These are the activations of a small network on made-up records, seen along a few directions, one row for each record.
Each row is followed by the record's values for the fields Y, D, P, E, L.
Not every record has every field; a missing one is left out.
Other fields move the rows too, some of them a lot.
In the rows, 500 means zero.
Random noise pushes rows far along 3 fixed directions. That doesn't count. These rows show it; they differ only by the noise:
[492 402 480 502 291 546 361 391 374 576 238 531 607 467 601]
[713 194 367 469 409 463 515 762 455 612 648 299 168 665 397]
[328 564 595 463 779 544 558 638 601 440 672 801 522 311 435]
[511 410 460 507 532 490 509 624 511 513 564 539 414 471 473]
[322 513 636 414 550 622 411 444 453 533 386 793 671 332 526]

[700 175 545 295 649 607 347 815 555 644 905 398 257 474 303]  (Y y4; D d1; P p3; E e3; L l2)
[464 637 624 452 555 420 653 771 565 416 746 513 277 573 379]  (P p1; E e3; L l3)
[355 751 642 524 721 507 511 558 602 404 577 713 632 366 429]  (Y y1; P p3; E e2; L l4)
[536 494 328 564 492 438 515 541 587 503 660 400 396 522 506]  (Y y3; D d2; P p1; E e2; L l5)
[531 401 506 438 367 559 367 475 398 571 401 496 473 491 515]  (P p2; E e4; L l1)
[359 566 781 327 654 644 597 507 431 532 599 768 474 486 395]  (Y y4; D d2; P p1; E e6; L l1)
[653 252 508 356 350 543 248 604 473 592 628 373 461 359 401]  (P p3; E e6; L l2)
[336 657 499 598 622 470 442 477 592 351 597 624 688 280 528]  (P p1; E e4; L l2)
[466 620 474 618 562 425 733 392 479 444 413 521 477 661 530]  (Y y4; D d2; P p1; E e5; L l1)
[538 494 479 505 459 482 349 468 499 490 444 474 591 485 467]  (Y y1; P p3; E e4; L l2)
[209 849 849 403 641 548 455 466 438 326 579 764 679 197 474]  (P p1; E e2; L l1)
[244 712 622 530 888 636 710 435 633 442 473 969 672 380 514]  (Y y4; D d2; P p2; E e6; L l3)
[617 380 540 425 379 586 441 361 364 666 314 504 496 587 525]  (Y y4; D d2; P p3; E e6; L l1)
[543 568 560 489 333 376 444 567 360 377 559 298 421 456 492]  (P p1; E e4; L l1)
[466 701 377 718 642 426 423 443 703 335 527 578 810 131 700]  (Y y5; P p3; E e3; L l4)
[313 666 840 406 482 583 642 382 315 499 229 672 604 648 467]  (Y y2; P p1; E e5; L l3)
[473 511 585 405 564 648 480 371 435 500 347 674 571 478 561]  (Y y4; D d2; P p2; E e3; L l1)
[650 509 281 669 395 357 527 506 524 411 586 194 378 560 569]  (Y y5; D d2; P p1; E e2; L l5)
[702 291 274 674 339 332 554 557 524 515 431 249 349 742 637]  (Y y4; D d1; P p2; E e1; L l3)
[478 495 585 405 498 606 281 462 400 512 444 588 772 254 529]  (Y y4; D d2; P p3; E e4; L l4)
[463 728 467 694 499 445 546 484 557 307 364 431 594 467 550]  (Y y1; P p2; E e2; L l4)
[365 617 750 341 319 563 257 349 296 387 404 514 717 264 528]  (P p1; E e4; L l5)
[497 628 519 581 410 436 443 390 485 339 461 417 582 403 615]  (Y y4; P p1; E e3; L l5)
[408 461 719 307 412 637 266 509 350 488 538 533 634 341 428]  (P p1; E e4; L l2)
[566 445 369 562 505 406 430 464 518 559 448 420 489 509 578]  (Y y4; D d1; P p3; E e4; L l1)
[463 426 710 280 539 629 366 704 491 493 805 525 423 361 338]  (P p1; E e2; L l2)
[391 580 644 457 658 526 655 498 549 508 593 623 443 498 499]  (Y y5; D d1; P p1; E e6; L l1)
[598 464 332 670 432 318 651 431 524 411 397 366 417 672 604]  (Y y4; P p2; E e1; L l1)
[493 501 565 469 462 525 552 437 391 568 408 506 436 688 501]  (Y y4; P p1; E e5; L l1)
[518 366 301 570 559 530 426 414 632 581 461 526 495 500 599]  (Y y3; D d1; P p2; E e3; L l5)
[578 407 479 566 328 494 451 511 461 510 521 331 428 550 471]  (P p1; E e6; L l2)
[477 607 522 588 360 431 536 387 379 446 247 441 605 610 629]  (Y y4; P p1; E e4; L l3)
[462 539 510 435 792 479 490 729 619 309 898 519 385 237 337]  (P p2; E e4; L l5)
[301 673 661 381 618 599 413 497 502 441 539 713 598 239 462]  (P p2; E e2; L l1)
[454 469 624 411 498 583 577 525 369 580 471 572 486 588 443]  (Y y4; D d2; P p1; E e5; L l3)
[602 404 419 505 333 582 438 300 373 575 186 485 530 635 633]  (Y y4; D d2; P p2; E e3; L l1)
[670 204 411 520 493 516 595 641 547 669 628 307 187 843 397]  (Y y4; D d1; P p1; E e6; L l2)
[519 534 356 716 375 364 423 442 558 354 494 387 593 390 608]  (P p1; E e2; L l2)
[446 423 630 318 330 573 374 461 326 631 421 540 489 558 462]  (P p1; E e4; L l1)
[344 516 718 278 508 609 500 590 416 611 521 696 482 571 388]  (P p1; E e4; L l3)
[343 784 634 492 430 489 423 493 550 301 556 478 647 289 494]  (P p1; E e2; L l2)
[402 660 691 449 487 608 556 401 345 485 331 610 649 532 574]  (Y y4; D d2; P p1; E e2; L l3)
[557 738 580 661 597 297 736 799 633 178 789 329 292 565 408]  (Y y1; P p1; E e3; L l4)
[595 550 388 621 110 352 277 438 408 311 418  96 628 333 628]  (P p1; E e4; L l2)
[608 416 511 495 349 577 426 431 417 478 421 380 555 564 572]  (Y y4; D d2; P p1; E e3; L l2)
[507 653 349 705 663 365 651 518 654 335 537 531 416 520 559]  (Y y2; P p2; E e3; L l1)
[412 658 701 466 627 516 549 605 573 327 669 586 467 504 390]  (Y y1; P p1; E e3; L l2)
[527 533 502 570 439 420 542 619 479 460 576 434 397 531 502]  (P p1; E e5; L l3)

Here are new rows. What are their fields?
[525 534 552 502 567 431 590 600 493 482 626 375 313 608 483]  (Y y4; D d1; P p1; E e2; L l1)
[577 397 598 388 407 465 510 540 355 542 470 302 342 689 489]  (Y y4; D d1; P p1; E e4; L l1)
[503 604 512 543 532 359 734 670 603 449 717 446 200 661 381]  (P p1; E e6; L l1)
[298 715 457 686 407 475 334 203 508 368 242 632 923 257 707]  (P p1; E e4; L l2)
[494 447 488 485 632 515 577 619 555 534 656 575 318 513 395]  (P p2; E e6; L l1)
[318 776 733 513 574 524 574 518 491 369 475 633 606 506 453]  (Y y1; P p1; E e2; L l4)
[479 544 398 610 563 312 759 658 658 442 651 508 312 661 442]  (P p1; E e1; L l3)
[696 550 246 679 171 258 365 556 531 401 425 104 529 446 596]  (P p3; E e4; L l4)
[376 459 665 305 819 706 403 712 575 494 840 705 466 264 279]  (P p2; E e2; L l2)
[620 493 366 652 393 379 350 448 502 446 356 252 669 381 664]  (Y y4; D d1; P p3; E e4; L l4)
[239 715 667 490 630 539 498 452 489 433 468 799 719 323 532]  (P p1; E e4; L l3)
[645 589 465 681 365 366 559 517 531 427 399 326 458 597 498]  (Y y1; P p3; E e6; L l4)
[735 234 584 323 470 457 540 811 454 602 662 405 174 744 284]  (Y y1; P p3; E e1; L l3)
[487 469 303 592 723 603 522 528 711 471 569 640 653 328 614]  (Y y3; D d2; P p2; E e3; L l4)
[406 562 410 600 672 489 515 490 617 423 604 609 616 416 530]  (Y y4; D d2; P p1; E e4; L l2)
[447 640 481 571 661 357 543 642 606 288 817 466 418 354 432]  (P p1; E e4; L l5)
[779 291 262 570 653 288 631 823 616 546 834 185  48 735 380]  (Y y4; D d1; P p3; E e4; L l1)
[657 475 436 584 602 458 688 593 540 533 567 471 353 632 470]  (Y y4; D d2; P p3; E e6; L l3)
[445 428 621 404 437 601 366 391 406 522 371 462 645 509 548]  (Y y4; D d1; P p1; E e4; L l2)
[445 448 731 280 487 688 468 557 310 634 500 611 492 560 423]  (Y y4; D d2; P p1; E e2; L l3)
[419 621 529 581 391 507 616 183 357 509 137 578 665 652 627]  (Y y4; D d2; P p1; E e5; L l1)
[566 452 634 473 342 522 454 583 425 434 613 313 397 475 403]  (P p1; E e6; L l2)
[408 660 846 334 374 544 501 445 324 452 371 597 470 625 450]  (Y y1; P p1; E e3; L l1)
[650 304 249 649 445 467 611 487 518 601 480 330 366 810 483]  (Y y4; D d2; P p1; E e5; L l2)
